Each row below holds a small network's activations on one input, seen along a few directions.
In each table, some parts of the input vary, and every possible input appears once, in random order.
Descriptions start from the smaller parts, as in this example, which fits no table here: one of 8 places around a ring, together with either a single point or one of 9 places around a ring or (one of 3 separate values, together with one of 4 places along a line).
Shared parts are said once, and a part with two or three values counts as separate values.
(in the rows, 128 means zero)

Other details of the inputs vary at random and push rows far along two fixed directions, the same in every table; ignore that.

A family of inputs:
row 1: [121 125 159  93  81 101  96 102 101  77 119]
row 2: [146 131  56 155 207 168 109 180 150 170 153]
row 3: [ 86  90 105 152 112 169 128 166  67 167 103]
row 4: [118 111 196 115 105 131 128 109 123  88 119]
row 5: [108  91 109 138 119 149 126 160 104 185 123]
row 6: [161 159  86 120 140 136 127 125 200 103 165]
row 7: [ 67  67 118 135  90 156 151 166  56 162 129]
row 8: [130 166 125 113 118 118 115  85 144 100  93]
row 9: [110 129 124 140  88 122 141 114 114 100  74]
row 10: [130 133  70 119 240 132 109 155 146 168 196]
row 11: [175 160 129 131 143 118 128 136 142 136 159]
row 12: [117 121 173 146 106 123 141 121 143 132 117]
row 13: [143 127 128 156 171 126 131 163 133 181 158]
row 14: [165 150 157 121 100 117 130 109 112 102 139]
row 15: [154 170 134 109 108  98 124  71 182 105 105]
row 16: [149 135 129 117 188 152 126 171  96 149 182]
row 17: [143 141 130 124  72 118 134  99 165 111  99]
row 18: [172 177 103 101 181 112 102  95 200 142 144]
row 19: [ 79  66 179 148 142 142 141 164  88 154 121]
row 20: [119 119 140 133  76 104 145 108 127 117  83]
row 21: [181 147 157 111 147 136 109 110 163  84 162]
row 22: [ 80  75 111 147 124 121 161 165  71 140 125]
row 23: [128 162 118 127 124 117 124  98 141  99  91]
row 24: [ 89 119 136 120  92 106 148 100 102  99 114]
Description of these inputs: either a single point or one of 8 places around a ring or (one of 3 separate values, together with one of 5 places along a line).
Start at row 3 and move only the place on the line of 5, one step at a time. The first step leads to row 2. Which rows follow, in order?
> row 9, row 23, row 8
Change only the choice among 3 separate values in row 18. List by row number the other rows that result.
> row 8, row 10

A family of inputs:
row 25: [157 103 108 135 208 165 106 189 127 180 199]
row 26: [105 105 167 146  72 101 156 115  91 133  75]
row 27: [131 134  98 124  98 144 115 126 137 135 123]
row 28: [142 151 111 112 151 104 126  98 198 107 137]
row 29: [165 179 142  87 181 106  78  81 145 104 128]
row 30: [132 147  92 133 123 143 119 132 136 104 117]
row 31: [ 99  95 126 134 177 130 127 155 119 156 159]
row 32: [178 197 139 101 109 109 121  74 194  57 157]
row 33: [145 119 116 155 230 138 129 193 132 199 179]
row 34: [ 61  91 136 130  93 126 154 120  89 135  83]
row 35: [132 119 125 126 151 130 127 164 109 166 168]
row 36: [140 138 100 129 151 110 132 133 122 119 146]
row 37: [166 171 113 137 139 123 125 103 194 131 117]
row 38: [121 153 122 122  69 116 141  93 116  82  98]
row 39: [147 161 123 105  64 122 134  85 157 107 111]
row 40: [ 61  77 118 141 111 149 136 150  87 146  87]
row 41: [ 97 110 152 155  67 130 138 123  95 134  64]
row 42: [170 147 175 125 121 139 132 117 166 103 128]
row 43: [ 83  66 159 137 122 142 129 151  82 128 130]
row 44: [111  98 169 125  97 142 142 137  63  97 123]
row 45: [145 127  97 128 153 119 120 147 130 164 158]
What is each input in this table made of?
> either a single point or (one of 4 separate values, together with one of 5 places along a line)

A family of inputs:
row 46: [ 99 103 103 147 169 113 121 153  45 174 110]
row 47: [114 141  97 113  82 127 131 104 125  89  96]
row 48: [153 175 148 103 144  95 112  77 153  97 125]
row 49: [221 178 133 119 136 136 119 135 154 139 183]
row 50: [ 99 104  85 146 155 125 132 166  67 188  98]
row 51: [117 122 153 124  57 117 161 103 165  82 122]
row 52: [145 160  86 104 148 122 112 103 149  89 140]
row 53: [138 163 130  89 132 117 114  84 155  69 146]
row 54: [118 102 118 156 141 139 128 161 132 187 111]
row 55: [ 75  59 150 116 154 135 131 161  62 148 151]
row 56: [ 97 103 196 121 114  99 135 109  83 129 111]
row 57: [110 118  95 155 146 140 138 151 113 193 109]
row 58: [102 102 180 150  51 101 173 111 116 132  89]
row 59: [100  97 214 144  81 127 144 120  87 112  69]
row 60: [132 144 121 126  75 142 123  97 194  91 119]
row 61: [149 122 125 134 208 165 106 161 173 125 170]
row 62: [141 164  83 123 112 143 121 110 192 105 126]
row 63: [195 147  86 133 199 162 103 200 139 154 229]
What is each input in this table made of?
> one of 2 separate values, together with either a single point or one of 8 places around a ring
Changing only the choice among 2 separate values turns row 49 into row 63. The same change can be made to row 56. Which row results?
> row 55
Start at row 59 and move only the place on the ring of 8, one step at a time. The first step leads to row 56. Which rows follow, in order?
> row 48, row 46, row 50, row 57, row 54, row 58

A family of inputs:
row 64: [135 125 135 119 150 120 120 131 122 127 153]
row 65: [112 120 118 143 116 124 138 134  94 158 104]
row 66: [131 125 155 130  94 126 139 128 116 133 121]
row 67: [145 138 135 123 104 130 135 116 171 104 142]
row 68: [117 112 151 115 119 123 124 127  95 117 134]
row 69: [152 140 129 126 126 138 124 126 177 123 144]
row 70: [132 138 110 133 133 115 134 125 128 144 119]
row 71: [117 102 141 146 126 144 136 152 116 156 127]
row 72: [133 145 119 131 112 129 122 116 144 117 103]
row 73: [146 151 105 113 174 132 106 121 141 115 141]
row 74: [127 137  94 125 120 135 129 126 146 110 127]
row 75: [150 158 135 114 153 120 121  97 222 103 144]
row 76: [ 99 108 121 120 127 122 125 133  77 131 118]
row 77: [164 145 132 133 155 127 125 130 184 133 150]
row 78: [118 144 137 125  54 121 136  85 148  98  76]
row 79: [137 127 130 124 114 129 137 136 131 124 151]
row 80: [120 146 128 118  55 116 142  90 129 100  93]
row 81: [ 98 107 101 143 119 139 135 141 108 150 109]
row 82: [116 116  82 137 145 136 136 153 110 153 142]
row 83: [117 119 115 126 173 134 119 145  94 140 139]
row 84: [136 123 138 119 167 130 113 136 120 136 148]
row 85: [131 117 147 127 167 129 123 146 100 136 155]
row 86: [126 124 100 122 173 121 115 142 115 145 146]
row 87: [118 131 131 121 120 110 128 112 111 119 120]
row 88: [159 157 164 118  85 109 138  96 160 100 122]
row 89: [128 122 148 127 100 142 130 131 128 111 130]
row 90: [128 125 172 132  78 130 134 115 120 108 103]
row 91: [125 113 140 126 158 123 125 143 104 140 154]
row 92: [132 134  76 134 170 146 114 153 147 143 144]
row 93: [104 110 107 140 121 133 138 145  84 161 110]
row 94: [128 118 154 121 151 131 124 135 101 122 148]
row 95: [131 154 127 120  75 128 126  95 152  90  92]
row 96: [ 86 103 103 137 163 123 133 137 134 156 115]
row 97: [107 112 115 148 120 130 134 135 112 156  96]
row 98: [149 127 112 131 160 140 125 158 141 156 166]
row 99: [113 117 122 129 156 126 126 140  89 140 131]
row 100: [119 119 169 123 109 114 135 117  99 112 129]
row 101: [153 155  69 129 168 136 118 130 195 130 153]
row 102: [120 122 112 121 169 127 112 135 109 143 128]
row 103: [118  97 133 146 151 153 126 171  99 158 142]
row 104: [142 143 157 106 117 126 119 102 129  87 130]
row 105: [152 154  97 132 156 130 117 127 168 127 130]
row 106: [159 149 147 132 114 127 126 112 180 121 127]
row 107: [143 127 117 129 150 145 126 150 150 124 167]
row 108: [176 170 153 117 113 122 120  97 197  86 136]
row 109: [ 98 114 150 128 100 112 140 116  79 120 106]
row 110: [101 106 119 147 118 124 142 136 106 151  95]
row 111: [ 97  98 188 136  47 116 157 121  66 131  86]
Changing only one part turns row 75 into row 96. The same change can be made to row 66. Which row results?
> row 93
What is each input in this table made of?
> one of 2 separate values, together with either a single point or one of 8 places around a ring or (one of 3 separate values, together with one of 5 places along a line)
Change only the choice among 3 separate values in row 78. List by row number the other rows that result.
> row 93, row 95
Change only the choice among 2 separate values in row 65. List by row number the other rows that result.
> row 111
Change only the place on the ring of 8 in row 85. List by row number the other rows that result.
> row 64, row 68, row 84, row 91, row 94, row 100, row 104
Change only the choice among 3 separate values in row 70. List by row number the other rows that result.
> row 105, row 110

A family of inputs:
row 112: [153 142 134 128 155 126 120 128 155 133 145]
row 113: [114 123 119 130  93 129 138 125 106 123 110]
row 114: [ 97 109 128 135 103 129 138 127 102 131 100]
row 115: [154 148 129 111 163 130 111 126 152 109 168]
row 116: [159 157 137 119  88 126 130 107 167  96 132]
row 117: [ 94  96 116 142 150 130 133 152  93 161 118]
row 118: [134 141 123 107 136 122 116 113 129 100 138]
row 119: [148 152 153 119 102 117 129  95 176  98 121]
row 120: [102  87 135 149 137 141 139 162  93 161 128]
row 121: [102 113 126 133  91 130 141 125 101 126 101]
row 122: [102 110 131 134 125 121 132 131  92 141 105]
row 123: [158 125  77 146 227 158 110 189 161 183 191]
row 124: [105 119 139 128 102 116 135 117  87 128 100]
row 125: [170 170 146 113 120 116 120  96 177 101 136]
What is each input in this table made of?
> one of 2 separate values, together with either a single point or one of 6 places along a line
Changing only the choice among 2 separate values turns row 113 into row 116. The same change can be made to row 121. Which row results?
> row 123
